A small network was shown many inputs. Here are its activations along a few directions, one row for each input.
In each table, some parts of the input vary, and every possible input appears once, in random order.
A made-up example of a description, with smaller parts first: values(3) and (point or ring(9) or (line(4) and ring(5))).
Shared parts are said once, and a part with two or three values counts as separate values.

Other details of the inputs shift rows strongly along two fixed directions, in all tables alike. That doesn't count.

Rows:
x1: [  1 -10  -1   8  -7  -6   4   6  -4   7  -7   4]
x2: [-28  -3  10 -29  -9  31  19 -14  23 -17  12   3]
x3: [ 6 -6 -4  4  2 -2  3 14  6  0 -7 -2]
x4: [  2 -15  -2   2  -4  -3  -3   6  -9   1   2   1]
x5: [  6  -8  -3   1  -1  -3   0  11   2  -4 -13   5]
x6: [  2 -20   3   2   7  -2 -31   1  17   6  -1  12]
x7: [ 18  39   6   9  17 -24  -9 -25  -1   0 -20 -19]
x8: [  1 -13   0   7  -2  -2   0   2  -8  -1  -3   4]
x9: [ 0 -2 -4  5 -5 -3 -1 12 -7  2 -3 11]
x10: [ 0 -3 -3  6 -1  1 -2 11 -8 -1  1  7]
x11: [-36   8   6 -16 -16  26  22 -11  18  -4   6  10]
x12: [  6 -10  -2  -3   2  -1  -4  13  -2  -6  -3  -1]
x13: [ 17  35   7   8  21 -19 -14 -27  -6  -8 -15 -19]
x14: [  1  -5  -5   2  -2  -1  -5  14 -10   0   7   5]
x15: [-17  40  15 -23  11  11  10 -48  19 -12   4 -18]
x16: [ 1  0 -6  8 -3 -1  2 15 -3  7  3  4]
x17: [  1 -14  -2   7  -6  -6   2   5  -6   2  -7   8]
x18: [  7 -14   0   2  -4  -2  -2   5  -8   1   8   1]
x19: [ 4 -4 -8  1 -1  1 -2 14 -5  5 12  3]
x20: [  2 -11  -2   9  -3  -4   4   8  -4   7  -2   0]
x21: [  5 -11  -3   3  -2  -1   2   6  -5   9   2  -2]
x22: [ 9 -8 -4 -2  3  1  2 15  4  4 -3 -3]
x23: [ 6 -3 -4  1 -3  1 -4 12 -7  0 12  4]
x24: [-31  -5   6 -23 -12  27  21 -21  16  -6  16   1]
x25: [ 16  44   1   9  18 -17 -12 -24 -10   8  -1 -18]
Description of these inputs: point or (values(3) and ring(8)).
Which other rows does x19 become when the values(3) part takes its other values? List them by row number.
> x15, x24

Rows:
x26: [-14  31   7  -8   2   7   6 -32   4  -4   8  -8]
x27: [ -1 -14  -2  -1  -3   5  -7   8   4   2   5   8]
x28: [-1 -9 -5  2 -5  3  8 11 -6  2  1  2]
x29: [ 2 -8 -4  2 -6  2  9 14 -4  0 -1  2]
x30: [-15  22  13 -13   4   7   1 -39  11  -9   1  -8]
x31: [-2 -6 -4  6 -7  0  8 12 -5  3 -5  8]
x32: [ 0 -9 -4  1 -7  1  6 10 -8  1  4  4]
x33: [ 2 -7 -5 -1 -5  3  8 14 -2  1  0  2]
x34: [  2 -14  -2  -1   1   3  -7  11   3   0   3   6]
x35: [ 58  28  -2  35  33 -55 -37  -5 -26  10 -23 -24]
x36: [-2 -8 -5 -1 -4  5  4 13 -3  0  7  4]
x37: [-14  33  10  -7   2   4   7 -36   2  -3   7 -10]
x38: [  3 -13  -3  -3   0   1  -1  11   6  -1  -4   3]
x39: [  0 -16  -1   0  -1   2  -2   8   3   0  -3   4]
x40: [ -3 -13  -1   4  -4  -1  -3   9   4   0  -9   8]
x41: [ -1 -16  -1   0  -3   2  -6   7   3   4   4   7]
x42: [-14  31   8 -12   2   8  10 -28   8  -7   4 -11]
x43: [  2 -13  -1  -4   0   3  -4  12   6   0   0   4]
Changing only one part turns x35 into x29. The same change can be made to x39. Which row results?
> x28
What do these inputs look like to the network?
> values(2) and (point or ring(8))
Which other rows does x32 become when the values(2) part takes its other values? List them by row number.
> x30
